These are the activations of a small neural network, seen along a few directions. Each row is one input.
Each table varies a few parts of the input and shows all the possible inputs, shuffled.
A made-up example of a description, with smaller parts first: values(2) and (point or line(11) or (line(6) and ring(8))).
Shared parts are said once, and a part with two or three values counts as separate values.

Other details of the inputs shift rows strongly along two fixed directions, in all tables alike. That doesn't count.

Rows:
R1: .30	-.62	.38	-.50	-.30	.43	.09	.17	-.63	-.40	-.58	.41
R2: .40	-.33	.05	.33	-.26	-.16	-.56	.16	-.01	-.37	-.84	.39
R3: -.08	-.25	.44	-.30	-.11	.58	.53	-.26	-.09	.54	.64	-.03
R4: .06	.30	-.31	.67	-.32	-.37	-.08	-.20	.43	.07	.07	-.12
R5: .21	-.10	-.14	-.29	.16	-.14	-.59	-.05	-.01	-.56	-.58	.00
R6: -.32	.62	-.26	.51	-.07	-.16	-.08	-.01	-.02	.15	-.12	-.16
R7: -.04	-.42	.45	-.31	-.08	.04	-.08	-.02	-.24	.24	.03	.13
R8: .36	-.17	.15	-.49	.05	.52	.06	.05	.35	.39	.88	.26
R9: -.24	.04	-.04	.39	.22	-.50	.06	.01	.05	.13	.17	-.32
R10: .35	-.20	.11	-.24	-.22	.52	.49	.09	.15	.08	.37	.50
R11: -.26	-.04	-.11	.08	.14	-.39	-.17	-.28	.19	-.04	-.09	.07
R12: -.07	.06	-.24	-.13	-.11	-.45	-.49	-.05	.08	-.08	.02	-.57
R13: .31	-.62	.53	-.07	.15	.53	.10	.31	-.64	-.18	-.58	.35
R14: .09	-.12	-.19	.06	.35	-.19	-.37	.24	-.14	-.28	-.10	-.39
R15: -.47	.68	-.07	.21	.14	-.27	.21	-.07	.37	.70	.66	-.22
R16: -.35	.34	-.44	.51	-.02	-.44	-.04	-.51	.28	-.14	-.10	-.29
R17: .14	.37	-.03	-.20	.18	.09	-.43	.34	-.07	-.04	-.38	-.14
R18: -.23	.50	.07	-.30	.07	.40	.76	.12	.12	.53	.79	.13
R19: -.04	-.20	.09	-.05	.12	.23	.52	.20	-.20	-.16	.24	.04
R20: -.12	.17	-.43	.13	-.08	-.29	.08	-.24	.03	-.57	-.49	-.05
Each input here is: line(4) and values(5).
Q: Changing only the values(5) part turns R4 into R13. The same change can be made to R8. Which row results?
A: R14
Q: Change only the line(4) part in R12. List by row number the other rows that result.
A: R1, R3, R7

Rows:
R21: -.08	-.03	.07	-.24	.19	.06	-.06	-.15	.20	.30	.39	-.16
R22: .16	.00	-.07	.20	-.08	-.14	-.39	.19	-.15	-.34	-.73	.18
R23: .18	-.44	.48	-.35	.14	.50	.16	.18	-.45	-.07	-.36	.44
R24: -.27	.17	-.26	.42	-.01	-.59	-.08	-.17	.12	-.08	-.01	-.34
R25: -.12	.31	-.21	.12	-.11	-.11	.11	-.12	.15	-.02	.01	-.03
R26: .16	-.20	.11	-.11	.07	-.07	-.52	.11	-.15	-.34	-.55	-.02
R27: -.03	.00	.04	-.07	-.10	.08	.20	-.23	.22	.21	.34	.07
R28: -.13	.04	-.18	.19	-.13	-.18	.10	-.19	.08	-.08	.12	-.12
R29: -.03	.10	-.12	.20	-.05	-.23	-.09	-.04	.24	.10	.13	-.04
R30: .05	-.14	.20	-.51	.19	.28	.05	.02	.01	.34	.51	-.07
R31: -.15	.23	-.23	.01	.06	-.38	-.31	.03	.10	-.06	.10	-.36
R32: -.03	.07	.05	-.01	.01	.08	.13	-.04	.21	.30	.35	.09
R33: .03	.05	.18	-.25	.10	.38	.33	.11	.11	.32	.38	.27
R34: -.10	-.08	-.09	.08	-.10	-.09	.18	-.18	.11	.00	.28	-.06
R35: .11	-.20	-.04	.08	-.13	.01	-.12	.07	-.30	-.45	-.61	.17
R36: -.02	.29	-.35	.23	.16	-.17	-.21	-.06	.21	-.08	.02	-.28
R37: -.05	.07	.04	-.07	-.10	.12	.22	-.23	.18	.22	.30	.08
R38: -.03	-.11	.14	-.27	.03	.42	.51	-.01	-.05	.12	.38	.21
R39: -.22	.44	-.34	.49	-.09	-.41	-.02	.05	.08	-.05	-.05	-.35
R40: -.09	.15	-.07	.29	-.10	-.16	.01	-.01	.04	.12	.08	-.19
R41: .13	.01	-.09	.15	-.19	-.11	-.29	.01	-.16	-.40	-.76	.16
R42: -.04	-.01	.11	.07	-.05	.06	.20	.00	.07	.30	.37	-.08
R43: .45	-.29	-.10	-.03	-.07	-.06	-.37	.25	-.06	-.50	-.44	.09
R44: -.15	.29	-.19	.39	-.09	-.27	-.02	.03	.02	.03	-.02	-.24
R45: -.10	-.14	.28	-.19	.14	.25	.39	-.09	-.03	.32	.41	.10
R46: .19	-.19	.19	-.46	.13	.22	-.32	.24	-.34	-.11	-.28	.06
R47: .18	-.40	.44	-.38	.16	.53	.22	.24	-.45	-.11	-.38	.44
Q: What is each input in this table made of?
A: values(2) or line(5) or (line(4) and ring(5))
Q: Start at R27 and move only the line(4) part, one step at a time. The first step leads to R37. Which rows follow, in order?
A: R41, R25
Q: Start at R27 and move only the ring(5) part, one step at a time. The first step leads to R29. Which rows follow, in order?
A: R42, R24, R34
